A small network was trained on made-up records. Each row is its average activation on records with the value named, seen along a few directions.
Related values have similar rows: they may be neighbours, one step apart, or belong to one group.
(in the rows, 500 means zero)
Random noise pushes rows far along 16 fixed directions. That doesn't count. These rows show it; they differ only by the noise:
[555 644 549 321 434 436 408 631 606 240 516 347 443 472 709 469 410 307
 668 612 430 504 456 221 499 481 634 513]
[583 569 424 664 420 534 540 564 498 434 470 544 666 465 369 689 526 593
 224 536 646 572 471 642 539 512 577 445]
[513 492 755 577 261 532 248 449 667 423 436 224 323 604 480 141 506 432
 320 467 471 606 520 501 412 497 355 358]
[428 332 265 618 383 640 505 712 402 643 299 757 478 518 590 620 570 639
 316 262 777 537 447 578 514 535 581 408]
[421 607 562 435 469 766 409 588 628 423 433 545 428 613 690 564 387 403
 662 471 582 541 491 300 356 426 577 546]
[343 569 500 599 730 217 548 508 357 876 525 409 398 320 615 537 551 664
 584 604 492 441 628 454 394 422 333 475]
[564 338 647 587 514 603 351 379 636 482 365 342 342 449 427 504 838 382
 447 568 784 161 498 513 599 433 305 273]
[533 746 159 497 410 463 452 595 464 351 662 296 464 644 729 506 418 766
 897 315 271 489 674 261 379 176 528 650]
[441 480 572 488 531 375 542 643 609 348 530 524 510 644 716 414 530 612
 674 345 708 425 488 583 484 511 522 539]
[209 520 481 509 575 767 428 295 480 647 363 726 573 276 611 707 425 614
 535 607 516 537 582 294 465 605 531 390]
[409 686 584 636 499 273 388 663 436 351 539 453 484 459 621 591 492 652
 371 544 707 554 454 332 430 581 624 478]
[728 603 384 473 701 319 749 455 334 567 565 678 571 464 523 613 351 263
 581 665 497 595 311 607 535 582 616 659]
[550 659 428 348 469 411 573 761 525 511 549 154 636 396 477 560 386 593
 517 512 488 571 636 646 514 297 465 644]
[498 253 433 195 398 666 453 893 447 342 400 332 405 341 441 748 609 278
 347 604 310 461 629 453 360 367 523 751]
[326 326 362 443 295 615 324 521 488 701 374 323 390 315 486 324 412 549
 291 451 356 639 616 372 496 587 404 418]
[616 725 561 581 224 624 282 480 652 249 225 420 554 233 601 415 427 685
 324 412 738 775 536 663 512 499 484 508]
[428 461 293 397 679 483 527 263 133 640 510 633 597 249 444 726 389 439
 498 618 505 496 380 324 713 680 604 490]
[531 500 529 413 393 538 563 268 330 302 619 599 683 606 364 533 399 420
 401 742  31 662 529 616 405 565 637 486]


Values of V:
v9: [419 328 190 523 529 323 611 618 567 592 425 743 416 300 727 453 566 636
 607 469 612 424 520 341 563 717 615 413]
v17: [497 324 811 360 379 709 291 262 527 799 327 461 211 626 472  15 455 247
 474 501 548 529 459 677 450 563 300 271]
v5: [509 266 314 462 325 797 349  83 579 404 243 784 485 101 447 507 554 382
 374 627 252 508 479 320 640 776 511 435]
v16: [624 683 243 661 724 221 761 823 518 541 818 478 599 708 505 687 338 487
 569 370 549 540 346 317 544 440 633 748]
v4: [532 564 591 657 735 605 630 327 441 468 587 686 683 446 237 770 450 440
 309 692 622 554 421 616 488 611 544 646]
v7: [107 407 684 191 653 650 501 466 339 843 389 629 546 285 610 526 376 667
 626 468 353 593 723 609 374 516 399 575]
v8: [453 481 607 361 617 248 526 575 522 281 569 523 643 188 454 601 423 400
 464 379 331 649 339 187 827 684 554 624]
v11: [343 420 595 515 577 586 392 411 407 269 509 594 712 409 412 822 660 629
 434 318 508 421 465 359 722 449 519 449]
v12: [489 419 229 478 378 370 618 591 858 387 675 468 424 526 701 208 433 624
 711 600  88 475 749 423 245 689 524 640]
v18: [374 627 936 589 494 777 473 486 871 683 234 797 516 416 626 469 370 372
 438 436 405 824 450 524 322 448 395 501]
v2: [ 80 523 697 375 606 466 448 573 289 661 499 565 703 442 493 556 333 802
 475 241 392 682 589 451 544 474 494 630]
v13: [401 340 599 526 534 489 570 661 538 763 365 556 424 407 490 430 509 437
 254 573 630 589 509 709 407 617 431 491]
v19: [535 332 599 451 561 405 515 404 391 447 419 480 357 456 504 469 807 449
 549 806 631 152 588 721 440 502 468 349]
v10: [607 360 264 514 337 664 378 385 670 257 407 513 514 278 378 529 606 463
 400 484 457 395 499 346 670 617 507 592]
v6: [513 461 500 375 494 511 568 386 100 423 586 576 591 627 292 547 450 636
 466 424 385 644 524 792 442 453 553 660]
v15: [469 626 554 354 405 605 423 505 475 240 497 445 668 286 355 795 523 488
 375 773 391 498 542 290 601 527 690 371]
v14: [625 251 305 525 599 768 641 606 502 487 679 657 379 954 388 573 556 313
 625 241 687 261 360 501 448 542 559 732]
v1: [641 541 323 523 564 586 529 305 251 669 574 728 381 555 382 601 377 267
 414 797 419 533 356 393 391 695 673 514]
v3: [327 504 823 504 665 432 448 603 547 621 254 588 414 212 647 565 686 687
 566 295 778 507 556 573 530 410 285 503]
v20: [497 555 519 547 772 424 581 567 144 632 520 721 494 622 450 886 722 406
 607 589 661 205 387 391 523 320 606 484]
V is arranged as 4 separate groups.
Question: List the group mates of v3, in the order listed.
Answer: v9, v8, v6, v15
Question: List the group mates of v2, in the order listed.
Answer: v5, v18, v10, v20
Question: List the group mates of v11, in the order listed.
Answer: v16, v4, v13, v19

Values of Y:
y1: [648 615 425 723 430 531 507 530 522 385 525 577 456 637 522 527 609 661
 511 371 436 521 575 544 352 307 489 517]
y5: [507 531 666 300 436 587 578 599 581 355 392 566 651 525 575 521 424 392
 527 534 534 632 472 666 543 492 600 436]
y2: [319 579 625 495 386 563 322 487 423 383 441 610 480 517 611 538 506 589
 495 522 345 570 533 233 406 489 634 398]
y12: [346 521 498 213 564 474 537 440 545 416 554 443 586 401 664 531 496 605
 856 632 476 276 643 450 539 539 545 459]
y7: [329 669 542 378 582 295 473 589 444 580 488 523 561 257 752 560 379 601
 586 661 454 561 538 327 510 602 606 427]
y9: [519 480 464 446 573 473 597 470 586 620 538 409 503 433 455 462 448 469
 578 531 448 501 539 575 527 479 389 600]
y8: [589 649 531 589 482 393 627 419 600 562 656 458 629 730 416 443 533 484
 517 717 452 357 507 608 509 488 579 244]
y14: [545 461 333 482 427 639 493 637 380 581 401 584 445 508 471 576 430 408
 416 358 426 642 442 426 488 395 533 657]
y11: [594 583 474 598 400 638 457 405 571 410 518 494 431 721 518 448 447 435
 535 509 593 511 419 519 409 515 546 483]
y4: [521 422 522 435 539 606 411 377 552 539 460 419 418 380 448 446 461 343
 508 559 388 487 538 450 464 516 375 630]
y15: [620 483 435 686 585 640 564 542 540 579 442 685 410 573 516 611 547 401
 438 506 840 454 398 563 423 554 528 518]
y3: [555 286 352 427 456 664 528 571 562 642 423 491 338 439 445 499 489 194
 346 712 497 476 465 462 412 623 535 488]
y6: [621 554 262 686 404 420 475 550 635 414 537 393 491 526 472 450 505 502
 398 508 668 434 410 404 592 582 550 459]
y13: [495 373 341 417 553 641 593 476 655 492 487 581 653 255 386 633 438 463
 519 395 386 537 490 379 702 577 468 638]
y10: [669 692 330 436 474 446 583 584 584 541 518 319 480 434 550 416 357 499
 671 558 537 557 553 541 521 420 512 578]
A value of Y combines one of 5 hidden first parts with one of 3 second parts; all combinations occur once.
Question: y12 and y1 share the first part; y12 and y13 share the second. Which value has the first part of y13 and the second part of y1?
Answer: y10
Question: y9 and y14 share the first part; y9 and y7 share the second. Which value has the first part of y7 and the second part of y14?
Answer: y4

Values of T:
t6: [451 308 550 630 528 539 472 391 533 614 473 562 313 473 457 412 645 605
 415 465 505 456 598 620 330 606 314 547]
t14: [470 613 320 591 489 501 550 154 572 484 510 559 642 449 663 408 519 772
 773 572 421 399 644 520 591 494 502 279]
t15: [582 704 542 498 537 334 484 545 403 589 443 391 514 222 492 452 380 615
 421 521 614 670 541 636 507 502 462 652]
t5: [380 500 498 303 493 709 573 352 432 612 464 582 620 583 511 550 361 430
 659 611 381 497 504 565 526 462 552 413]
t4: [493 437 476 530 423 681 367 389 486 408 458 624 510 426 437 588 443 299
 324 494 335 652 367 164 611 584 608 337]
t7: [525 820 980 465 748  77 458 322 364 435 642 225 565 384 399 316 328 539
 552 564 608 674 439 615 576 535 366 693]
t13: [561 507 320 652 604 289 526 552 471 555 581 597 352 608 705 404 483 511
 659 347 538 463 415 387 402 560 482 660]
t12: [565 590 513 560 655 700 372 311 520 587 429 475 412 376 530 687 646 465
 686 443 515 350 566 295 540 237 315 418]
t1: [475 356 240 460 404 547 543 736 410 623 482 375 262 606 492 465 481 543
 438 552 819 442 546 653 281 602 530 637]
t8: [447 276 371 668 479 558 400 506 543 652 444 444 317 430 427 380 622 583
 293 460 744 379 557 536 461 659 361 497]
t3: [567 510 524 383 497 383 557 623 432 581 425 471 494 348 443 579 555 358
 391 716 406 509 498 575 503 458 526 527]
t2: [418 513 295 431 384 421 567 634 520 539 481 340 549 454 568 487 528 708
 550 607 521 400 659 583 510 449 536 380]
t9: [642 444 564 618 445 280 534 767 610 474 465 458 542 379 453 534 597 308
 217 425 228 651 420 447 592 396 460 504]
t10: [399 295 619 531 411 751 352 350 563 370 570 441 449 620 236 501 586 452
 329 486 445 431 494 353 481 628 446 458]
t11: [640 473 391 409 428 256 399 622  92 561 339 606 337 288 600 607 682 360
 417 524 261 472 396 334 557 357 614 399]
A value of T combines one of 5 hidden first parts with one of 3 second parts; all combinations occur once.
Question: t7 and t3 share the first part; t7 and t2 share the second. Which value has the first part of t2 and the second part of t3?
Answer: t5
Question: t11 and t15 share the first part; t11 and t13 share the second. Which value has the first part of t13 and the second part of t15?
Answer: t8
